A small network was shown many inputs. Here are its activations along a few directions, one row for each input.
Each table varies a few parts of the input and shows all the possible inputs, shuffled.
A made-up example of a description, with smaller parts first: values(2) and (point or ring(11) or (line(4) and ring(5))).
Shared parts are said once, and a part with two or three values counts as separate values.
In the rows, zero is written as 128.

Other details of the inputs shift rows strongly along two fixed directions, in all tables alike. That doesn't count.

A family of inputs:
row 1: 93,123,127,130,97,83,103,114,138,100,80,135,98,222,99
row 2: 125,132,140,103,160,146,85,177,94,109,119,178,166,107,123
row 3: 153,135,136,134,135,180,183,145,133,175,181,95,153,16,175
row 4: 132,139,121,136,110,112,184,84,150,145,131,74,76,145,135
row 5: 122,150,101,113,149,151,95,187,116,124,120,187,172,133,140
row 6: 116,136,150,106,147,142,83,183,104,116,125,178,172,108,124
row 7: 111,120,106,134,119,83,109,109,132,96,86,136,110,224,88
row 8: 133,128,131,121,158,150,72,170,109,110,123,179,176,109,126
row 9: 128,133,128,108,143,154,68,168,103,106,133,184,168,108,131
row 10: 113,102,138,128,117,85,79,99,120,80,84,138,115,202,70
row 11: 132,112,143,143,89,119,161,78,156,140,141,73,88,118,113
row 12: 111,131,119,133,122,86,102,105,135,92,84,137,112,231,90
row 13: 135,119,117,146,116,109,189,81,158,146,132,81,86,143,141
row 14: 139,107,141,155,105,119,162,74,155,145,146,72,93,115,118
row 15: 131,128,108,136,107,107,187,90,147,148,131,75,75,140,131
row 16: 151,149,111,128,144,180,191,150,147,184,172,117,141,40,199
row 17: 160,144,110,139,156,177,192,147,147,186,177,118,144,41,201
row 18: 98,108,154,131,88,81,87,113,118,88,84,124,115,210,71
row 19: 114,165,120,107,154,143,93,186,113,123,117,182,168,132,148
row 20: 137,110,137,128,103,112,153,75,127,131,140,86,79,123,120
row 21: 131,156,113,123,164,151,91,178,120,122,122,186,176,141,145
row 22: 100,106,154,125,111,86,87,111,118,86,89,133,107,208,65
row 23: 115,120,104,143,108,90,100,110,138,102,90,141,110,225,91
row 24: 123,136,135,102,142,142,73,171,94,109,130,187,163,105,133
row 25: 134,127,126,118,157,150,66,164,103,109,135,182,172,111,133
row 26: 122,127,143,116,173,143,86,172,105,113,128,176,181,114,120
row 27: 166,129,124,120,161,171,171,127,119,169,188,110,143,14,183
row 28: 137,107,139,162,101,118,168,77,149,145,143,65,102,119,118
row 29: 127,134,132,111,144,154,75,175,109,107,122,180,172,105,125
row 30: 134,114,141,131,84,106,158,78,141,135,129,80,79,116,117
row 31: 128,131,108,137,90,104,184,87,153,155,132,75,75,135,136
row 32: 136,139,115,142,92,120,177,77,163,150,134,77,82,144,137
row 33: 112,146,121,111,168,144,104,191,109,118,116,183,164,136,147
row 34: 132,105,142,151,113,111,173,78,139,140,138,67,104,122,115
row 35: 151,133,144,127,151,171,192,148,118,175,179,92,146,20,173
Each input here is: ring(5) and (values(3) or line(4)).
The inputs of row 4 and row 19 match in every part but the ring(5) part. If row 15 is changed in the same way as row 4 into row 19, which row does it become?
Answer: row 31
Change only the line(4) part in row 34. List by row number the other rows that result.
Answer: row 10, row 26, row 27
Change only the values(3) part in row 16. List by row number the other rows that result.
Answer: row 5, row 32

A family of inputs:
row 36: 142,118,145,137,96,136,184,84,143,167,171,59,90,63,145
row 37: 146,155,116,129,161,174,206,161,137,183,174,107,141,35,197
row 38: 118,152,108,112,150,138,81,177,112,113,109,193,162,153,134
row 39: 119,146,103,110,148,142,77,177,113,106,113,195,160,157,137
row 40: 100,109,131,145,79,65,154,65,152,112,84,76,58,245,81
row 41: 118,152,111,112,152,133,85,178,115,113,108,191,167,154,135
row 42: 154,127,142,122,139,173,168,140,126,171,172,107,138,10,172
row 43: 115,152,113,112,155,134,87,182,116,113,107,187,169,152,135
row 44: 111,87,145,137,68,70,126,50,144,94,95,84,63,198,63
row 45: 124,95,139,168,95,72,121,28,168,94,92,79,69,244,60
row 46: 118,148,104,113,149,142,78,175,113,108,110,192,159,155,137
row 47: 152,121,142,132,119,128,190,73,129,157,168,60,90,68,144
row 48: 124,110,131,140,164,138,70,162,110,103,121,182,189,144,123
row 49: 121,88,121,167,89,69,124,53,146,96,91,78,85,230,49
row 50: 155,107,142,136,112,131,192,84,141,165,170,66,85,51,148
row 51: 156,113,139,132,114,134,192,79,137,160,166,56,89,58,148
row 52: 115,141,152,110,127,140,67,178,101,101,113,176,169,128,114
row 53: 110,132,147,107,133,141,65,176,104,101,117,178,170,125,110
row 54: 151,155,114,127,154,170,206,154,139,188,175,108,140,35,196
row 55: 111,152,116,115,156,130,87,184,114,114,105,185,166,156,133
What do these inputs look like to the network?
Answer: values(3) or line(8) or line(9)

A family of inputs:
row 56: 111,149,111,113,157,137,57,195,101,94,99,206,185,169,115
row 57: 152,158,108,103,187,191,147,199,110,165,172,170,179,19,201
row 58: 113,86,162,137,99,94,62,79,120,72,102,124,110,198,55
row 59: 115,85,167,139,104,94,66,83,126,73,92,126,108,192,43
row 60: 144,122,110,134,108,121,195,84,150,161,149,73,77,101,149
row 61: 144,118,109,137,105,122,197,89,147,162,148,72,82,100,149
row 62: 113,81,167,134,101,84,71,88,122,71,88,122,112,185,40
row 63: 109,149,117,116,165,146,55,205,112,101,102,220,194,162,132
row 64: 145,140,115,140,109,122,177,81,155,151,140,79,89,127,143
row 65: 150,170,110,110,180,184,133,190,116,156,162,169,187,52,184
row 66: 143,121,110,136,107,121,193,88,148,159,148,75,80,102,149
row 67: 114,107,160,109,158,136,21,185,68,80,119,203,202,119,95
row 68: 140,132,130,142,122,121,194,84,152,158,144,70,89,118,150
row 69: 127,129,157,115,72,128,177,93,135,153,149,67,76,72,139
row 70: 143,130,108,145,103,125,185,93,150,157,143,75,97,119,138
row 71: 107,150,132,106,183,139,63,203,96,98,102,213,194,162,125
row 72: 108,79,167,134,95,76,66,87,111,72,87,120,117,183,46
row 73: 153,160,111,101,188,186,139,192,110,159,166,175,175,32,201
row 74: 144,137,112,142,107,126,182,87,154,154,144,77,92,119,142
row 75: 141,126,113,152,104,132,195,95,164,168,150,76,95,105,156
row 76: 99,119,134,135,113,80,101,106,131,90,81,130,105,234,79
row 77: 150,161,108,119,185,203,152,210,125,179,176,169,196,16,208
row 78: 130,127,158,116,72,125,174,97,136,155,152,68,75,70,135
row 79: 107,118,119,123,106,78,92,96,128,87,83,143,91,228,86
row 80: 117,110,161,115,160,142,20,180,72,80,122,204,200,124,99
row 81: 137,125,126,145,118,124,205,94,150,163,149,65,93,104,146
row 82: 145,161,121,111,200,194,154,213,108,171,172,164,199,22,196
row 83: 104,141,127,112,176,139,67,213,93,99,99,208,197,161,119
row 84: 142,133,117,146,111,130,187,89,164,164,149,84,95,111,158
row 85: 104,124,124,141,102,86,91,100,147,93,80,140,103,237,93
row 86: 101,112,117,145,93,86,96,111,143,96,79,136,109,235,84
row 87: 144,134,110,142,106,126,184,88,153,157,144,75,92,118,140
What do these inputs look like to the network?
Answer: values(2) or ring(6) or (values(4) and line(6))
Change only the line(6) part in row 74. List by row number the other rows that result.
Answer: row 56, row 64, row 65, row 70, row 87
